These are the activations of a small neural network, seen along a few directions. Each row is one input.
Each table varies a few parts of the input and shows all the possible inputs, shuffled.
Descriptions start from the smaller parts, as in this example, which fits no table here: values(3) and (point or line(11) or (line(4) and ring(5))).
Shared parts are said once, and a part with two or three values counts as separate values.
(in the rows, 128 means zero)

Other details of the inputs vary at random and push rows far along three fixed directions, the same in every table; ignore that.

A family of inputs:
r1: [128  57 143  63 141 145 128 174 139 143 152]
r2: [119  71 113  71 141 134 126 163 147 152 132]
r3: [ 80 124 119  31  99 144  77 119 166 177 174]
r4: [132 173 127 156 124 114 106 110 125 132 123]
r5: [144  68 150 138 145 102 158 163  83  70 117]
r6: [148 148 147 118 156 142 128 160 135 177 139]
r7: [113  68 127  75 170 160 134 180 135 121 126]
r8: [109  91 118 100 105 115 120  91 144 125 134]
r9: [153 154 136 147 157 130 162 157 115 150 121]
r10: [136  65 136 142 117 105 148 122 107  74 111]
r11: [122 169 136 130 116 128 109  92 148 166 141]
r12: [141 146 124 140 179 162 148 151 118 159 112]
r13: [114  86 126 121  92 117 132 110 118  84 134]
r14: [143 144 120 128 157 145 142 155 144 185 129]
r15: [111 124 137 135  89 109 117  92 113  89 135]
r16: [101 127 102  99 100 116 113 102 144 130 129]
r17: [139 165 117 173 120 122 127  97 134 135 119]
r18: [157 164 128 183 131 132 131 127 128 132 115]
r19: [147 168 132 195 138  99 146 109  97 111 105]
r20: [122  77 138 129 136  90 152 118  98  94 115]
r21: [161 166 142 168 126 145 123 138 130 136 133]
r22: [116 153 113 135 100 118  90 109 140 112 131]
r23: [153 152 140 142 156 139 132 175 124 147 134]
r24: [135 178 124 151 156 155 140 128 122 140 109]
r25: [130 106 134 127 176 160 165 182 110 117 115]
r26: [118  87 114 126 101 112 114 116 127  74 127]
r27: [155  98 156 131 156 131 180 162 115 136 125]
r28: [147 179 146 167 137 119 144 120 112 137 125]
r29: [113 163 117 107  90 136 101  82 162 157 145]
r30: [145 146 120 107 145 165 143 157 162 193 143]
r31: [110 164 113 139  98 125 106 110 136 124 133]
r32: [109 161 109 122  87 137  97 100 154 134 145]
r33: [ 92 134 114  98  95 114  95 104 134 117 143]
r34: [133 109 145 172 107  88 129  90  97  65 109]
r35: [103  95 116 115 134 125 118 115 115  86 101]
Each input here is: ring(5) and (point or ring(6)).
Changing only the ring(5) part turns r11 into r27. The same change can be made to r20. Which row results?
> r28
Change only the ring(6) part in r18. List by row number the other rows that result.
> r2, r4, r6, r10, r34
A walk changes only the ring(5) part. It starts at r21 and steps to r13. List the rest of the walk in order.
> r29, r8, r10
Which other rows agree with r1 in the ring(5) part? List them by row number.
> r5, r7, r21, r22, r23, r26

A family of inputs:
r36: [123 214 119 157 132 153 110 115 139 153 126]
r37: [126  58 130 125 142 116 166 121 101  83 104]
r38: [ 97  71 114  72 137 145 129 135 138 116 128]
r39: [136 179 122 108 118 152  99 117 179 207 152]
r40: [129  85 130  97 130 128 134 166 134 143 146]
r41: [ 90 153 110 147  97 102  98  64 111  68 112]
r42: [136 185 135 125 118 148 110  98 161 185 148]
r43: [117 123 125  95 111 130 127 111 151 153 143]
r44: [111  92 115  97 104 118 109 130 134  96 132]
r45: [140 173 142 187 113 102 102 105 102  82 110]
r46: [150 170 124 159 154 134 138 140 124 161 118]
r47: [151 106 125 106 173 162 157 180 144 186 127]
r48: [151 148 146 125 150 170 132 161 139 160 141]
r49: [ 93 100 102  63  83 113  92  86 169 143 149]
r50: [126 108 133  96 134 111 118 129 142 153 137]
r51: [100  77 106  98 129 117 125 135 122  93 119]
r52: [103 131 128 144  71 101 100  63 123  81 133]
r53: [138 125 136 139 128 111 156 127 116 124 127]
r54: [153  95 132 184 166 118 182 173  83  71  90]
r55: [115  66 109  93 133 122 143 136 130 121 119]
r56: [147 186 132 207 108 102 114 102  98  73 108]
r57: [ 94  82 107  58  95 103 102 103 156 134 146]
r58: [157 118 149 178 138 126 164 147  93  76 109]
r59: [135 132 121 166 141 131 136 131 116  99 106]
r60: [138 152 153 115 142 146 119 153 134 179 152]
r61: [162  99 151 180 151 118 187 170  77  65 104]
r62: [128 158 121 109 146 155 136 140 144 184 133]
r63: [149 149 137 195 110 109 138 121 109  98 120]
r64: [ 95 144 107 146  83  99 110  49 118  82 109]
r65: [143 182 128 134 119 142 102 106 166 187 144]
r66: [ 91 153 120  90 128 139  85 104 144 144 134]
r67: [117 173 130 148  85 124 103  86 136 127 142]
r68: [147 198 151 166 135 120 125 107 127 158 130]
r69: [152 119 146 172 141 117 166 156  86  75 109]
r70: [ 87  48 107  40 129 124 135 131 137 132 134]
r71: [ 79  81 102  48 104 132 104  91 155 136 137]
r72: [ 68 129  86  74  85 128  64  77 165 120 138]
r73: [144 162 146 199 107 106 145 108  97  88 120]
r74: [118  99 137 140 104  86 110 104 106  82 124]
r75: [143 196 146 162 116 151 111 111 141 165 147]
r76: [144 176 128 125 133 134 115 130 156 193 146]
r77: [147 155 140 188 116  98 158 102 101  96 113]
r78: [125  58 116 134 134  95 164 133  97  76  99]
r79: [139 101 122 144 151 113 161 148 107 116 107]
r80: [154 116 142 135 188 172 169 186 121 150 119]
r81: [108 111 111 154 119  95 121 102 100  57 102]
r82: [147 136 134 151 172 159 167 174 116 136 115]
r83: [151 102 137  93 157 160 149 206 148 194 155]
r84: [159 123 138 133 151 156 140 179 134 142 131]
r85: [151 153 148 136 144 151 147 170 129 173 147]
r86: [125  89 132  81 136 154 138 167 139 135 142]
r87: [ 93  85 118  61  94 119 109  89 156 132 147]
r88: [124 204 130 127 114 149  89 114 145 158 147]
r89: [127 170 126 158  90 122  94  91 141 130 139]
r90: [148 128 135 140 183 156 171 188 111 141 117]
r91: [158 112 142 129 191 141 163 186 119 170 116]
r92: [111 191 127 161 112 106  99  63 119 120 113]
r93: [157 139 139 146 143 151 127 156 132 135 130]
r94: [164 111 151 122 175 141 182 183 120 171 136]
r95: [101 103 119 138 121  93 108  99 103  61 103]
r96: [106  64 121  74 109 111 111 133 135 121 149]
r97: [143 119 149 165 128 110 154 136  93  98 126]
r98: [131 206 123 151 133 140 117 102 133 169 127]
r99: [116  36 128  70 122 130 126 149 140 126 146]
r100: [124  72 121 128 107  84 147 112 114  81 117]
r101: [125 193 116 129 136 167  87 122 165 181 138]
r102: [143 145 129 122 139 146 122 167 138 149 137]
r103: [119  54 120  80 126 131 134 162 132 101 132]
r104: [121 122 114 106 130 139 113 113 150 155 127]
r105: [123 168 142 136 117 125  97 109 121 117 131]
Describe the family of inputs behind these rows.
> values(2) and ring(5) and (point or line(6))
Changing only the values(2) part turns r73 into r83. The same change can be made to r77. Which row results?
> r100
Changing only the values(2) part turns r74 into r60. The same change can be made to r51. Which row results?
> r90
Change only the values(2) part in r93. List by row number the other rows that result.
> r48
Which other rows agree with r95 in the values(2) part and the ring(5) part? List them by row number.
> r51, r54, r59, r72, r81, r101
Change only the line(6) part in r41. List by row number the other rows that result.
> r36, r38, r80, r82, r90
